[-5  0 19  6 10 -4] = Tigo
[ 14   7 -19  13 -17  16] = mim
[ 30  30 -23 -20   3  55] = reges
[  1   5   1 -12   1  -9] = buv
has: [ 7 14] -> no
has: [5 1] -> yes

[ 28 -10 -27   8  32  23 -12 -10] = bop
[ 5 -5 13 10 -3  5  9 -5] = luzar
[-3  4  2  0 -2  4  0 10] = zafom
[ -8  31   6  56 -20 -24 -11 -25] = Nofal
has: [ 23 -12] -> yes
has: [2 0] -> yes
has: [10 -4] -> no
has: [4 0] -> yes
has: [10  0  4 -2  0] -> no
has: [-8 31] -> yes

[ 15  -3 -11 -10   7   8   4   8  14  13 -13   2 -22   4  18   4  -3  -7
  40   1  15   0   8  -2 -23   2 -29   0  -7   0  15 -23 -17   5  17  -4
   0  -6  -3  22   2   6  -4  -7  14  -7  16 -20 -21 -12   7   6  -2  -1
  -7  -2  -9  33  -3]  zafom
[-25  -2  -8   3  -9   5  -4   2  17 -17   5  -1 -18   2  15 -10 -18  -2
  -9 -12  11   0  -1  -2   8   0  33   0  -6  -1   5   9   2   6  -8  -7
  13  -2  -3 -34  -8   0   4   2  -5   6  -3  -6  16   4   5   7  -8  -3
  -2   8   0  25   7]  zoke
[-13   3   7   0 -10   5  -7   2  -9 -20  -2 -20  -3 -43 -14  -2  -6   2
 -12  -5  -8   3   5  -3 -20   2 -14  -1   3  21 -11 -18   6 -14  11   3
  -8  -4 -31  22  14  -2   1  27   1   5   1  -3 -20 -17 -18  21   2 -18
  -1  -7  15 -13  15]  luzar
[ 11   3   6   7 -48   7 -13   4  -8  11  -3   3 -17   7   3  -3 -20   0
  -7  12  10  -2   0   1   0  -2  -8   5 -11   4  -6  11   0   3   1  -5
   0  16 -30  13   6  -3   6  25   2  -9   4  -4 -19   0   0   9 -12   1
  -6   9   9 -14  -7]  bazo
[ -3   5   5   9 -11   6   7  -4   5  -1   0  -2  15  -4   1  -5  12   0
  -2  11  -6 -10  -3   0   9  -4  14   4 -10  -6   7  14  15  14  -9   1
 -31   2 -18   1  -1   7   1   4   5   9 -16 -15  61  16  14 -10  10 -16
   1 -10  12 -10   2]  Pebo
has: [-8  7  5  4] -> no
has: [-2 -7 -1 -2] -> no
has: [ 0  1  0 -2] -> yes

[-33   7  19  24  38 -44  47 -26 -12  35  17  45 -17  27  -9 -17  34  13
 -42  37  10] -> bop
[-38 -18  17  19 -57 -19  30 -20 -17  50  -2   7  17  53 -12 -47 -31  35
  31  55 -33] -> reges
[-33  19  19  24  38 -44  47 -26 -12  35  17  45 -17  27  -9 -17  34  13
 -42 -16  10] -> Pebo
[-45  43   2 -23  43   8  56  -5 -45 -44  36 -40  49  -1 -45  56  -5  32
 -27 -32  57] -> zoke
[-49  33 -46 -12  49   8 -33  44 -58 -16   7  -1  -5   4  37   1   4 -21
  57 -34 -22] -> Tigo
[  2 -39  21  16 -33  26 -36  -5  31   2 -50  -2 -37 -55  45 -15  39  19
  35  20  -9] -> Nofal
[  1 -46  -8  36   9 -33  25  11 -51 -49  43 -49 -30  27 -38  48  53  37
  47  45  25] -> buv
[-55  13  -7  54  43  15 -13  54 -47  57   1  58 -14 -54 -47  32  -5  38
 -54  54 -35] -> luzar
has: [ 17  35 -12 -26] -> no
has: [ -7  13 -55] -> no
has: [ 34  13 -42 -16  10] -> yes
has: [-26 -12  35  17] -> yes
has: [-45 -44] -> yes

[ -5  15 -21  -2   2  31   2   8   9 -10   0 -10   0  -7   7 -32  -7  -3
  -1  -7  -4   0   1  11 -21  10  -7  27  -4 -13   4  13   3 -19  -4  -6
   5 -13   4]  buv
[-12  -3   1   1  20  25   8  -1  -4   2  10  17  -2  17  -2  23 -19   5
   9   4  -6  16 -14   4  15 -12  -7  12 -10   8  -3  24   4  12 -13  -1
 -10 -11   0]  zoke
[ 10   4 -18   4  -8 -25   1  -2  -5  -4  -1  -3  11  -1  24  15  11   3
 -11  -9  -7  -6  -3  12  -4 -16   7   8  -9   5 -10  22   3  10   9   3
   3   9   1]  mim
[  6  -1  21   2  -7 -34   5  -1  -5   7   3  -1  -5 -21 -12 -16 -17  -3
   7  -2   1 -10   2 -22 -21  16  11 -27  -5  13   8  18   3 -20 -10 -18
 -10   7  -4]  Pebo
[ 10  -2  24  -2   4 -34   0   7 -10  -6   4   8  -4  -6  24 -20  14  -2
  -1  -6  14   2  -4 -13  -2  15   5  17   5  -1 -29  10  -6   1  -3   1
   5  -9 -18]  reges
[ -1  23   3  -1  10  23   6   3 -11  -4  -1 -14 -10  12 -28 -12 -15  -6
  -2  -9 -25   5  -8  -2  22 -11  23  47   4   5  -7 -10   1  -4   1   5
  -1   2   1]  Nofal
[  8  -1 -13   0  17  11  -8   7   5  -6   1 -27   4 -12  12   6 -10  -1
 -11   0   9 -13   1 -24  -2   3   8  17  11   6  13   4  -1  -6 -25  11
  -1  13   8]  fugo
[  7  14 -11   2 -22  41   8  -3  -9   0  -5 -10   9 -13   8  10  -9  -5
   1  -6   0   3  -3  17  -2  -9   6  -2  -6 -18  -8 -13  -3   6  -9  -1
  -3   3  -4]  luzar
[ -5   1 -24  -6  15  29   6  -1  -7  -6 -11 -15  -7  -9   6  14   7   1
  -1  -4   7 -17  -7   9  -6 -15   2 -14   8   3 -11  -4   6  -4 -16   5
   9  -9  -3]  bazo
[-23 -16  53   1 -12  29   0   3  -1  -5   2  -6  -6  -4  11   1   0   4
 -10   1  14  -3  14   9  20  10  -1 -15 -11  11   0  13   2  -2  -5   4
  -3 -18   6]  zafom
[ -4   4  21   1  -3   1 -12 -13  -7   4   0  -8  -7  24  19  33 -12  -1
   6   0 -17  -3   3  -8   0 -23 -19  30   4  25  -1   9   1   7   2  -7
   3   1   6]  bop
has: [ -4 -13] -> yes
has: [-5 -2  2] -> no
has: [ 10  -1 -15] -> yes
has: [-3 -8  0] -> no
has: [ 8 -9] -> yes
has: [-13   9  10  -9  -5] -> no

[ 1  7  1  1  1  1  5  1  3  0 -1  2  1 -1  2  1  9  1 -1  1  1  1  4  3
  2  4 11  0  0  3  1  6  2 15 -1  2  1  0  2 -1  1  2  4  8  1  6  2  1] : Tigo
[ 1  7  1  1  1  1  5  1  3  0 -1  2  1 -1  2  1  9  1 -1  1  1  1  4  3
  2  4 11  0  0  3  1  6  2 15 -1  2  1  0  2 -1  1  2  4  8  1  6  1  1] : Nofal
[ 0  0  0  4  3 -2  0 13  1  5  1 -2 -1  5 -2 -2 -1  4  1 -1  0 -1  1 -2
 -1 -1 18  1  3 -3  2  3  1  3  2  0  1  3  1  2  0 -1  0  6  0  2  1 -2] : reges
has: [ 1  0  2 -1  1] -> yes
has: [ 1 -2 -1] -> yes
has: [1 1 4] -> yes
has: [3 1 3 1 0] -> no
has: [ 2 -1  1] -> yes

[ 0 -1  1 18  6 -7 10] -> bop
[ 34 -20 -31  15  17  10 -18] -> zafom
[ 27 -22 -23 -29 -12 -36 -19] -> Tigo
[-16 -13 -10   7   9 -28 -16] -> zoke
[ 34 -49  -6  18  17 -23  10] -> reges
[ 13 -26 -25  -2   3 -10  -8] -> buv
has: [  7 -10 -13 -16] -> no
has: [15 17 10] -> yes
has: [18  6 -7] -> yes
has: [ -8 -10] -> no
has: [-49  -6  18  17 -23] -> yes

[ 1 -2 -2  1 -2 -1  0 -1 -2  1 -1 -2  1  1  1  1  1  1 -1  1  0  1  1  1
  1 -2  1 -1  1  1  1 -1]  zafom
[  7  -7  -7   7  -8  48  37  47  -8   3  48  -9   7 -44 -44   7 -44 -44
  -3 -44  38 -44 -44   5 -44  -8 -44  47 -44   5 -44 -15]  reges
[ 42 -43 -43  42 -43   3  -7   2 -43  42   3 -43  42   1   1  42   1   1
 -41   1  -7   1   1  42   1 -43   0   2   1  42   1 -37]  luzar
[ 2 -2 -2  2 -2  1  0  1 -2  1  1 -2  2  0  0  2  0  0 -1  0  0  0  0  2
  0 -2  0  0  0  2  0 -2]  bop
[-40  41  41 -40  41  -2   8  -1  41 -39  -2  41 -40  -2  -2 -40  -2  -2
  39  -2   7  -2  -2 -40  -2  41  -2   0  -2 -40  -2  35]  Pebo
[-1  1  1 -1  1  2  2  2  1 -1  2  1 -1 -2 -2 -1 -2 -2  1 -2  2 -2 -2 -1
 -2  1 -2  2 -2 -1 -2  0]  Nofal
[ 2 -2 -2  2 -2 -1 -1 -1 -2  2 -1 -2  2  1  1  2  1  1 -2  1 -1  1  1  2
  1 -2  1 -1  1  2  1 -2]  zoke
[ 3 -3 -3  3 -3  0 -1  0 -3  3  0 -3  3  0  0  3  0  0 -3  0 -1  0  0  3
  0 -3  0  0  0  3  0 -2]  mim
has: [ 1 -2  2 -2 -1] -> yes
has: [-2  2] -> yes
has: [-44 -44   7 -44] -> yes

[-17 -25  53  26] : mim
[-14 -12 -56 -57] : bazo
[-23  52  27   3] : zoke
has: [-14 -12 -56 -57] -> yes
has: [-23  52] -> yes
has: [53 27] -> no
has: [53 26] -> yes
has: [-12 -14] -> no

[-30 -52  20 -31 -19   9] = zafom
[-27 -48  18 -41 -17  -6] = bazo
[ 23 -44  51 -38 -21 -22] = mim
[ 31 -35  50 -61 -14 -54] = buv
[-31 -45  13 -55 -12 -24] = reges
[ 18 -48  52 -25 -24  -2] = luzar
has: [-61 -14 -54] -> yes
has: [-61 -13] -> no
has: [-25 -24] -> yes
has: [ 20 -52] -> no
has: [ 18 -48  53] -> no
has: [-27 -48  18] -> yes
has: [-48  52] -> yes

[  5 -61 -25 -14 -17 -18  61   7  30 -30 -61  60]  luzar
[ 53  -1 -39 -50  36  -2   2  55 -26 -33  -1   4]  mim
[-50  -2  35  46 -35  -1   2 -51  27  30  -2   0]  Tigo
has: [-30 -62] -> no
has: [ 55 -26] -> yes
has: [31 -2] -> no
has: [ -2  30  27 -51   2] -> no
has: [ 55 -26 -33] -> yes

